array([[398, 475, 447, 570],
       [458, 413, 413, 409],
       [274, 528, 613, 381],
       [407, 449, 452, 444],
       [461, 412, 414, 407],
       [265, 552, 650, 406],
       [ 98, 598, 940, 320],
       [454, 401, 423, 418],
       [388, 482, 435, 598],
       [445, 412, 415, 415],
       [447, 397, 418, 425],
       [409, 468, 424, 615],
       [453, 431, 395, 664],
       [451, 400, 417, 419],
       [460, 409, 416, 411],
       [455, 405, 410, 412]])
Indices start at 1.
The entry at row 2, column 3 is 413
Give the bottom-right entry.
A: 412
Give the entry directly below 397.
A: 468
The minimum is 98
Give the entry in row 2 and column 1.
A: 458
Give the entry just right of the smallest entry.
A: 598
Give the entry directly above 458.
A: 398
Give the top-right entry.
A: 570
The top entry of the column that holds the largest entry is 447
The entry just left of 381 is 613
Give the entry in row 1 and column 2.
A: 475
Give the entry at row 2, column 2.
A: 413
The entry directly above 449 is 528
The entry just left of 397 -> 447
Give the entry just right of 552.
A: 650
Give the bottom entry of the column that holds the smallest entry.
A: 455
The entry directly below 431: 400
Give the entry just right of 417.
A: 419
The entry just right of 400 is 417
The entry directly below 388 is 445
Give the entry just right of 452.
A: 444

[[-0.19 -0.27 -0.26 -0.04 -0.03 -0.21 -0.03 -0.19 -0.03 -0.03 -0.19]
 [ 0.03  0.11  0.11 -0.11 -0.12  0.06 -0.12  0.05 -0.12 -0.12  0.04]
 [ 0.05  0.13  0.13 -0.11 -0.11  0.06 -0.11  0.06 -0.12 -0.12  0.05]
 [ 0.05  0.11  0.11 -0.11 -0.10  0.09 -0.11  0.08 -0.11 -0.12  0.06]
 [ 0.04  0.04  0.08 -0.10 -0.10  0.15 -0.10  0.09 -0.10 -0.11  0.05]
 [ 0.05  0.11  0.12 -0.11 -0.11  0.08 -0.11  0.07 -0.12 -0.11  0.05]]
Indices start at 1.
The entry just right of the smallest entry: -0.26
What is the entry in row 1 and column 2?
A: -0.27
What is the entry in the top-left corner?
A: -0.19
The entry at row 3, column 1: 0.05
What is the bottom-right entry?
A: 0.05
The top entry of the column that holds the largest entry: -0.21
What is the entry in row 2 and column 1?
A: 0.03
The entry just right of the largest entry is -0.10
What is the largest entry?
A: 0.15
The entry in the top-right corner is -0.19
The bottom entry of the column that holds the largest entry is 0.08
The bottom-left entry -> 0.05
What is the entry directly above the largest entry?
A: 0.09
What is the entry directly below -0.21?
A: 0.06
What is the entry just right of -0.04?
A: -0.03
What is the entry just right of 0.07?
A: -0.12

-0.51  +2.10  +0.60  +0.06  -4.07  -0.20  -2.47  -1.54  +1.57  -0.03
-0.35  +2.10  +0.63  -0.16  -5.42  -1.00  -2.32  -1.92  +2.20  +2.38
+0.18  +1.72  +1.14  -0.69  -4.26  -0.76  -1.50  -2.27  +1.31  -1.08
-0.27  +1.65  +0.52  -0.14  -6.31  -1.54  -1.74  -2.18  +2.56  -0.20
-0.83  +1.32  -0.03  +0.52  -5.89  -1.03  -3.03  -2.43  +2.53  +0.24
+0.31  +1.38  +1.24  -0.59  -3.24  -0.41  -1.27  -2.44  +0.67  +0.91
-1.71  +0.70  +1.29  -2.46  -3.46  -0.33  -0.45  -3.38  +0.10  -0.88
+0.11  +1.86  +1.01  -0.87  -5.70  -1.40  -1.28  -2.17  +2.09  +0.83
-1.50  +2.07  -0.24  +0.88  -4.57  -0.16  -3.75  -1.42  +2.16  +1.66
+0.35  +1.25  +1.55  -1.57  -4.28  -1.14  -0.58  -2.92  +0.94  +1.13
+0.49  +0.55  +1.27  -0.10  -1.13  +0.34  -0.72  -2.68  -0.67  -0.11
+0.11  +1.85  +1.00  -0.88  -5.76  -1.43  -1.23  -2.16  +2.12  +1.05
+0.25  +1.73  +1.22  -1.17  -5.25  -1.29  -1.02  -2.35  +1.73  +0.74
-0.09  +0.70  +0.49  -0.28  -6.14  -1.47  +0.10  -1.68  +2.26  +0.44
-0.03  +1.40  +0.90  -1.42  -5.79  -1.22  +0.28  -1.65  +1.93  +0.60
-0.06  +0.72  +1.73  -1.95  -3.54  -1.08  -0.28  -3.61  +0.23  +1.65
Indices start at 1.
The entry in row 2 and column 1: -0.35
The entry in the bottom-right corner: +1.65
The entry in row 1 and column 2 -> +2.10
The top entry of the column that holds the smallest entry -> -4.07
The top-left entry -> -0.51
The entry just right of the largest entry: -0.20
The minimum -> -6.31
The top-right entry is -0.03
Give the bottom-left entry.
A: -0.06
Give the entry in row 3 and column 3.
A: +1.14
Give the entry directly above +2.07.
A: +1.86
Give the entry just left of the largest entry.
A: -2.18
The top entry of the column that holds the largest entry is +1.57
The entry just left of +0.34: -1.13
Give the entry directly above -6.31.
A: -4.26
Give the entry just right of the smallest entry.
A: -1.54
The entry at row 3, column 1: +0.18
Give the entry at row 3, column 2.
A: +1.72
Give the entry directly above +1.24.
A: -0.03
Give the entry in row 1 and column 3.
A: +0.60
Give the entry directly below +0.90.
A: +1.73
Give the entry directly below -0.69.
A: -0.14
The bottom entry of the column that holds the smallest entry -> -3.54
The entry directly above the largest entry -> +1.31
The entry just left of -1.47 -> -6.14
Give the entry just left of +0.83.
A: +2.09
Give the entry directly above -1.43.
A: +0.34
Give the entry just left of +0.94.
A: -2.92
The entry just right of -1.23: -2.16
Give the entry directly above +0.88.
A: -0.87

Questions about the matrix below. Rows and columns are numbered from 1.
1) What is the bottom-left entry?
2) What is the entry at row 2, column 1?
3) What is the entry in row 2 and column 3?
4) What is the entry at row 3, column 1?
5) What is the entry directly above +3.72?
6) What is the entry just right of the smallest entry?
7) What is the entry just right of +0.06?
8) What is the entry directly above -0.53?
[[-5.21, -1.48, +1.64, -0.88, -2.21, -3.23, +1.21, -3.79, -1.68, -0.33, -3.51, -6.87, -5.41, -6.60, +0.12, -1.67],
 [+5.19, +1.06, -1.40, +0.51, +2.08, +3.14, -0.96, +3.91, +1.44, +0.02, +3.48, +6.51, +5.33, +6.42, +0.09, +1.98],
 [+5.42, +1.89, -1.97, +1.21, +2.40, +3.40, -1.55, +4.02, +2.14, +0.70, +3.83, +7.42, +5.67, +7.03, -0.31, +1.60],
 [+6.06, +0.06, -0.31, -0.46, +2.09, +3.46, +0.18, +4.87, +0.73, -1.03, +3.72, +6.72, +6.08, +7.14, +1.12, +3.42],
 [+5.37, +0.95, +0.01, +0.31, +2.27, +3.35, +0.39, +4.11, +1.45, -0.33, +3.70, +7.39, +5.60, +6.96, +1.02, +2.86],
 [+6.08, +0.26, -0.53, -0.26, +2.14, +3.51, +0.00, +4.71, +0.74, -0.88, +3.67, +6.76, +6.12, +7.13, +0.94, +3.16]]
1) +6.08
2) +5.19
3) -1.40
4) +5.42
5) +3.83
6) -5.41
7) -0.31
8) +0.01

[[4265 4944 4241 5379 4215 4156 5295 4333 5396 5300 4259 4857 4840 4288
  4968]
 [3725 6035 3706 7135 3700 3677 7039 3797 8156 7858 3722 6097 5399 3742
  6553]
 [4490 6701 4467 4203 4439 4373 3770 4527 1946 2416 4481 6984 4615 4505
  7253]
 [4723 2088 4687 4269 4645 4539 4499 4814 5021 4673 4714 1511 4355 4761
  1048]
 [4521 6389 4496 4151 4467 4397 3758 4561 2038 2465 4511 6615 4582 4537
  6829]
 [4079 6177 4060 5811 4041 4000 5587 4137 5461 5483 4075 6307 5036 4097
  6657]
 [3941 6142 3921 6324 3908 3874 6146 4004 6492 6393 3937 6251 5177 3958
  6643]
 [4651 2201 4614 4508 4576 4473 4742 4743 5414 5032 4641 1639 4429 4688
  1217]
 [3869 5321 3851 6759 3834 3806 6740 3944 7896 7564 3868 5249 5251 3891
  5570]
 [4353 6728 4334 4706 4305 4253 4320 4394 2942 3313 4347 6981 4759 4369
  7325]
 [4614 6150 4589 3861 4555 4479 3484 4654 1627 2081 4605 6331 4486 4633
  6489]
 [3927 6475 3909 6315 3894 3865 6097 3985 6273 6242 3924 6631 5196 3943
  7093]
 [3692 8136 3681 6840 3676 3672 6417 3736 6243 6376 3690 8601 5443 3698
  9362]
 [3714 6386 3697 7104 3691 3672 6954 3781 7873 7642 3712 6517 5411 3729
  7025]]
Which number is the entry just left of 3909? 6475
The entry just left of the smallest entry: 4761
The entry just left of 4075 is 5483
Which number is the entry just left of 4688? 4429
The entry just left of 5461: 4137
The entry just right of 1627 is 2081
The entry just left of 4742 is 4473
Which number is the first entry in reading order? 4265
Which number is the entry just left of 4589? 6150
Which number is the 3rd smallest entry? 1511
The second largest entry: 8601
The entry just right of 2416 -> 4481
The entry just right of 4814 -> 5021
The entry just left of the largest entry: 3698
The entry just left of 6492: 4004
The third largest entry: 8156
Which number is the entry just right of 3944? 7896
The entry just left of 6177: 4079

[-4.177, 5.880, 15.518, -7.708, -20.811, 15.125, -12.235, 14.426]
Read off the entry just left of the largest entry.
Answer: 5.880
The entry just left of -20.811: -7.708

B = (195, 146, 62, 199, 120, 231, 147, 98, 105, 107, 121, 135, 218)
Report the entry just left of 146.
195
The entry just right of 120 is 231
The entry just left of 98 -> 147
Report the entry just right of 62.
199
